Each row below holds a small network's activations on one input, seen along a few directions.
In each table, some parts of the input vary, and every possible input appears once, in random order.
Descriptions start from the smaller parts, as in this example, which fits no table here: one of 3 separate values, together with either a single point or one of 9 places around a ring or (one of 6 places along a line, together with one of 8 places around a ring).
Shared parts are said once, and a part with two or three values counts as separate values.
In the rows, zero is written as 128.

Other details of the inputs vary at random and push rows far along two fixed directions, the same in every table; ignore that.

A family of inputs:
x1: [125 139 122 134 132 120 120 140 119 125 142 127 133 122]
x2: [147 101 102  85 126 166 146  88 138 156  95 133  86 116]
x3: [125 144 125 134 123 126 143 143 128 118 136 135 133 127]
x4: [125 117 134 134 138 126 136 143 129 127 151 112 134 134]
x5: [137 135 132 139 139 138 127 142 117 133 143 125 128 137]
x6: [129  91 106  83 130 149 138  79 152 161 113 114  85 116]
x7: [141 127 134 139 138 136 131 150 116 128 137 126 130 134]
x8: [120 141 128 132 130 120 128 145 124 128 139 129 131 127]
x9: [128 131 129 128 120 123 117 148 124 122 136 126 142 133]
x10: [ 82  97 231 207 151  96 121  26 120 100  47 130 130 162]
x11: [133 141 121 136 128 123 114 137 129 121 138 125 137 128]
x12: [127 133 122 135 129 117 123 145 115 124 138 127 135 123]
x13: [127 143 132 132 119 126 133 139 135 126 140 135 141 131]
x14: [132 132 121 132 127 120 117 145 120 122 135 123 140 128]
x15: [126 133 132 128 122 118 128 149 124 129 137 132 140 134]
x16: [128 130 133 125 124 119 130 152 127 126 135 135 140 132]
x17: [133 143 120 137 125 128 122 136 131 119 137 126 142 125]
x18: [ 94  98 222 196 147  83 101  42 105  89  25 142 137 152]
x19: [129 141 129 129 118 126 140 141 132 119 138 138 141 134]
x20: [131 128 130 126 123 124 119 150 126 119 134 129 142 131]
x21: [122 119 133 136 135 125 135 140 126 131 153 109 133 137]
x22: [127  89 107  79 131 148 138  82 145 162 113 112  87 116]
x23: [145 103 105  88 128 165 140  86 140 161  97 131  86 114]
x24: [135 141 118 134 124 129 128 138 127 113 135 129 142 128]
x25: [124 146 128 137 124 126 136 140 131 124 139 132 133 124]
x26: [139 138 131 144 137 139 127 140 123 131 143 128 126 137]
x27: [126 136 129 127 123 126 115 143 127 123 139 127 141 133]
x28: [123 144 127 136 128 121 128 141 130 126 140 131 129 126]
x29: [123 135 127 132 126 117 131 150 121 127 136 128 132 127]
x30: [131 139 126 130 117 132 129 140 131 113 137 133 143 133]
x31: [123 127 129 139 133 134 145 134 135 123 153 117 135 139]
x32: [125 132 129 131 129 118 132 153 123 124 134 131 133 125]
x33: [129 131 123 133 132 118 125 148 118 121 136 130 135 120]
x34: [135 106  95  80 124 142 127  84 141 154  99 131  86  99]
x35: [130 103 109  71 119 140 131  90 143 160  95 134  94 113]
x36: [140 130 132 140 135 136 129 147 114 132 139 124 129 136]
x37: [129 139 128 132 121 126 115 139 133 121 140 129 138 132]
x38: [130 142 120 137 126 126 135 138 123 115 138 134 136 123]
x39: [135 108  96  82 121 147 135  83 142 152  97 132  91  97]
x40: [130 141 128 132 118 131 123 138 135 119 139 129 143 130]
x41: [130 138 121 132 130 122 114 140 123 123 138 123 139 128]
x42: [127 142 131 130 123 121 126 141 134 128 142 134 136 133]
Description of these inputs: one of 6 places along a line, together with either one of 2 separate values or one of 5 places around a ring.
Q: Changing only the place on the line of 6 turns x36 into x7. The same change can be made to x14. Which row results?
A: x18
Q: Changing only the place on the line of 6 turns x39 into x34. The same change can be made to x25. Which row results?
A: x28
Q: A walk changes only the place on the line of 6. It starts at x30 and steps to x40. List the rest of the walk in order.
A: x37, x27, x9, x20
Q: Which other rows does x1 become when the place on the ring of 5 takes its other values? List them by row number.
A: x8, x27, x35, x41
Q: Which other rows agree with x24 in the place on the line of 6? List them by row number.
A: x2, x3, x19, x30, x31, x38
Q: Which other rows does x4 become when the choice among 2 separate values takes its other values? List them by row number.
A: x7

A family of inputs:
x43: [110  77 183 145 146 119 123  58 119 127  67 120 114 153]
x44: [111 104 153 121 117 104 122  85 133 117  63 142 126 120]
x45: [154 119  81  71 110 159 131 111 142 142  95 143  97  99]
x46: [108 102 151 119 122 101 108  73 132 115  71 136 124 122]
x47: [138 135 124 141 140 136 132 183 119 138 184 110 137 138]
x48: [111 156 152 161 123  89 104 165 121 101 151 134 169 139]
x49: [121 171 158 176 123 103 127 163 102  96 132 156 165 143]
x50: [144 152  93 114 123 162 153 181 147 146 210 111 134 135]
x51: [130 172 151 175 125 116 113 167 114  97 136 150 160 142]
x52: [118 114 154 131 121 117 132  69 114 114  48 158 117 124]
x53: [133 119 140 133 126 130 110  60 126 119  59 145 117 119]
x54: [111  83 183 161 150 120 124  66 114 125  71 119 112 144]
x55: [111 146 178 205 158 110 130 149 108 109 156 119 151 155]
x56: [135  93 106  98 143 154 148  93 137 156 117 112  87 111]
x57: [138 134 119 126 135 136 132 186 124 141 189 109 143 147]
x58: [137 102  53  36 108 140 122 116 146 162 119 117  92  85]
x59: [108 153 180 209 150 110 135 138 117 105 159 122 153 162]
x60: [142  99  85  68 120 177 158  95 160 163 134 112  89 116]
x61: [104 156 149 165 128  85 100 160 111 103 148 125 163 137]
x62: [171 175  47  87 110 160 123 201 139 146 197 131 137 103]
x63: [138 155  93  99 107 121 130 200 139 132 175 132 149 114]
x64: [143  99  80  75 130 168 158  96 153 165 135 112  80 108]
Q: Changing only one part turns x54 into x47. The same change can be made to x43. Which row results?
A: x57
Q: What is each input in this table made of?
A: one of 2 separate values, together with either one of 5 places along a line or one of 6 places along a line
